Each row below holds a small network's activations on one input, seen along a few directions.
In each table, some parts of the input vary, and every possible input appears once, in random order.
Descriptions start from the smaller parts, as in this example, which fits no table here: one of 5 places around a ring, together with either a single point or (one of 2 separate values, together with one of 4 places along a line) or one of 9 places around a ring.
Shared parts are said once, and a part with two or three values counts as separate values.
In the rows, zero is written as 128.

Other details of the inputs vary at random and push rows far along two fixed directions, the same in every table; ignore that.

Table:
R1: [ 99 130 120 152 130 111 108 114 137 115 175 119 154 152]
R2: [108 128 122 153 129 110 108 112 134 117 174 116 151 155]
R3: [149 148 147 128 139 137 139 136 128 111 103 132 120 116]
R4: [121 155 145 138 139 116 110 127 131 123 176 142 143 154]
R5: [144 118 123 129 130 132 138 132 126 126 105 110 124 114]
R6: [144 116 124 131 132 131 134 130 126 125 106 113 117 111]
R7: [154 147 145 123 146 131 139 148 125 122 109 128 128 114]
R8: [143 113 126 127 131 129 137 127 130 129 106 114 124 108]
R9: [132 112 128 130 131 131 138 132 131 130 104 118 127 103]
R10: [143 120 123 130 131 132 135 135 124 122 104 110 121 113]
R11: [129 124 118 125 134 129 141 133 130 123  99 114 133 106]
R12: [141 114 127 134 130 131 135 132 124 129 104 115 119 110]
R13: [ 99 130  89  30  61 156 122 145 101 184 130 188  77 175]
R14: [110 126 122 151 126 114 106 108 133 123 178 121 142 157]
R15: [109 124 121 150 123 117 110 112 130 128 173 127 142 158]
R16: [151 141 151 131 140 137 141 131 130 116 103 138 119 117]
R17: [107 123 127 152 127 114 109 112 132 126 170 123 146 149]
R18: [101 127  93  33  65 153 126 142 106 184 128 184  86 167]
R19: [131 119 120 126 134 128 140 128 133 126 102 117 129 102]
R20: [151 144 151 128 141 137 138 131 131 114 105 135 117 114]
R21: [135 112 125 130 132 131 140 131 132 129 104 121 128 105]
R22: [136 114 124 126 132 130 138 129 134 126 105 117 126 104]
R23: [ 96 128 118 153 130 111 113 111 136 122 168 128 153 147]
R24: [148 139 154 131 138 137 139 131 128 117 103 136 119 115]
R25: [117 150 145 135 135 120 113 128 126 129 168 144 141 150]
R26: [153 141 149 126 147 132 141 143 126 128 109 134 128 112]
R27: [128 117 124 130 131 129 140 130 131 130 101 118 130 102]
R28: [106 124 124 149 122 117 108 112 130 129 173 125 141 156]
Description of these inputs: one of 4 places along a line, together with either one of 2 separate values or one of 5 places along a line.
Changing only the place on the line of 4 turns R4 into R25. The same change can be made to R14. Which row results?
> R28
Which other rows does R7 become when the choice among 2 separate values takes its other values? List them by row number.
> R3
Which other rows agree with R16 in the place on the line of 4? List them by row number.
> R13, R15, R18, R21, R23, R26
A walk changes only the place on the line of 4. It starts at R9 and steps to R21. List the rest of the walk in order.
> R22, R1
